A small network was shown many inputs. Here are its activations along a few directions, one row for each input.
Each table varies a few parts of the input and shows all the possible inputs, shuffled.
A made-up example of a description, with smaller parts first: one of 5 places around a ring, together with either a single point or one of 9 places around a ring or (one of 2 separate values, together with one of 6 places along a line).
Shared parts are said once, and a part with two or three values counts as separate values.

A family of inputs:
x1: [ 20.1  21.3  -8.1  15.7 -28.9  18.4   7.8  11.1 -24.5  -2.6  13.5   2.2
  -8.4]
x2: [ 10.6 -14.0  19.5 -21.8  19.5 -32.6  -6.7  -0.1  13.8  14.5  23.4  12.3
 -25.8]
x3: [  6.1  18.7 -14.9  14.5 -17.3  13.4  12.6   4.9 -12.7 -34.3  10.5  15.4
   8.5]
x4: [  3.5  13.6 -18.9  11.9 -42.2  20.4   0.5  14.0   2.7 -14.3   8.6  -0.3
  13.3]
x5: [  6.4   6.1  22.7 -11.7  20.3 -49.8 -16.5   4.6   8.9  12.5  28.1 -14.7
  -9.1]
x6: [ 10.6 -20.3  14.4 -10.4  15.9 -18.3 -19.9  -1.1  32.2   3.7  12.6  16.5
  21.6]
x7: [ -5.3  37.6  -4.4  30.2 -18.3  -0.7  -1.3  20.6 -28.9  -7.3  26.4 -16.2
 -17.9]
x8: [-60.2 -18.3 -32.3  22.7  21.1  83.6  37.7 -21.8 -41.9  11.1 -94.9 -41.7
 -13.9]
x9: [ -0.5  20.9 -10.9  20.8 -17.6  15.9   8.3  13.2 -22.6  -4.3  21.8  12.5
 -35.5]
x10: [ 13.4 -17.5  13.5 -31.1  -6.2 -28.5 -21.4  -6.5  38.3   6.4   7.5   4.8
  22.4]
x11: [ 32.7 -11.6  23.3 -24.9   8.0 -31.6 -10.6  -5.9  13.7  15.8  12.6   4.5
  -0.7]
x12: [ 16.5 -11.7  18.9 -26.3  17.5 -33.4  -4.9 -14.6  24.3 -12.4  11.2  17.3
  17.8]
x13: [  0.6  13.9 -17.7  29.5 -17.9  31.7  -0.9  18.3  -3.0 -16.8  12.2  13.0
  11.9]
x14: [-54.4 -38.8  -5.2 -19.0  46.0  11.4  15.2 -36.8  -0.2  27.9 -93.5 -25.7
  15.7]
Q: Describe the family of inputs behind these rows.
A: one of 2 separate values, together with either a single point or one of 6 places along a line
Q: The inputs of x7 and x5 match in every part but the choice among 2 separate values. If x1 is changed in the same way as x7 into x5, which row does it become?
A: x11
Q: Which other rows does x14 become when the choice among 2 separate values takes its other values? List them by row number.
A: x8

A family of inputs:
x15: [-15.4  32.1 -23.8  30.1  -1.5  37.2  26.8   0.1 -55.0   0.1 -31.1 -21.6
 -25.4]
x16: [-18.7  14.7 -23.6  31.7  -9.6  49.5  21.5  -2.1 -45.7  -9.4 -30.0 -10.2
 -24.3]
x17: [ 44.2  16.0  15.4  -0.5 -17.6 -37.7 -20.7  14.7  23.3 -32.8  61.3  25.4
  32.3]
x18: [-28.1 -38.9  19.3 -20.8  38.2 -12.8  -2.1 -20.0  12.6  20.3 -28.5  -9.8
  -4.2]
x19: [ 47.7  20.2   8.3  -9.2 -12.4 -31.0 -17.4  11.4  26.4 -25.4  65.9  31.6
   6.2]
x20: [ 38.3  23.8  20.2  -2.7 -28.6 -51.3 -24.0  26.3   6.7   5.8  68.7  10.4
 -13.1]
x21: [-16.5   4.5 -37.9  31.2 -13.9  61.4  20.0   7.0 -28.6 -11.9 -34.2   0.7
  -9.4]
x22: [ -4.9 -36.5   4.5 -32.6  34.4  -8.4  11.8 -19.7  17.5  21.6 -43.6   8.4
  11.8]
x23: [-28.3 -24.3  12.8 -14.5  51.0 -21.4  -5.9 -11.1  10.8  28.7 -28.7 -21.5
  -7.8]
x24: [-14.5 -36.4   9.2 -36.6  16.7 -10.3  -1.4 -27.4  25.3  14.6 -46.2 -17.5
  24.6]
x25: [-36.1   5.0 -25.7  31.0 -27.0  63.3  16.8   7.2 -12.3  -4.3 -26.8 -16.9
  20.0]
x26: [ 32.2  19.8  21.1  -7.1 -29.6 -38.3 -25.5  13.5  19.0  -7.3  73.1  21.0
 -10.7]
Q: The inputs of x25 and x16 match in every part but one. If x17 is changed in the same way as x25 into x16, which row does it become?
A: x26
Q: Describe the family of inputs behind these rows.
A: one of 3 separate values, together with one of 4 places along a line
Q: Start at x24 and move only the place on the line of 4, one step at a time. The first step leads to x22. Which rows follow, in order?
A: x18, x23
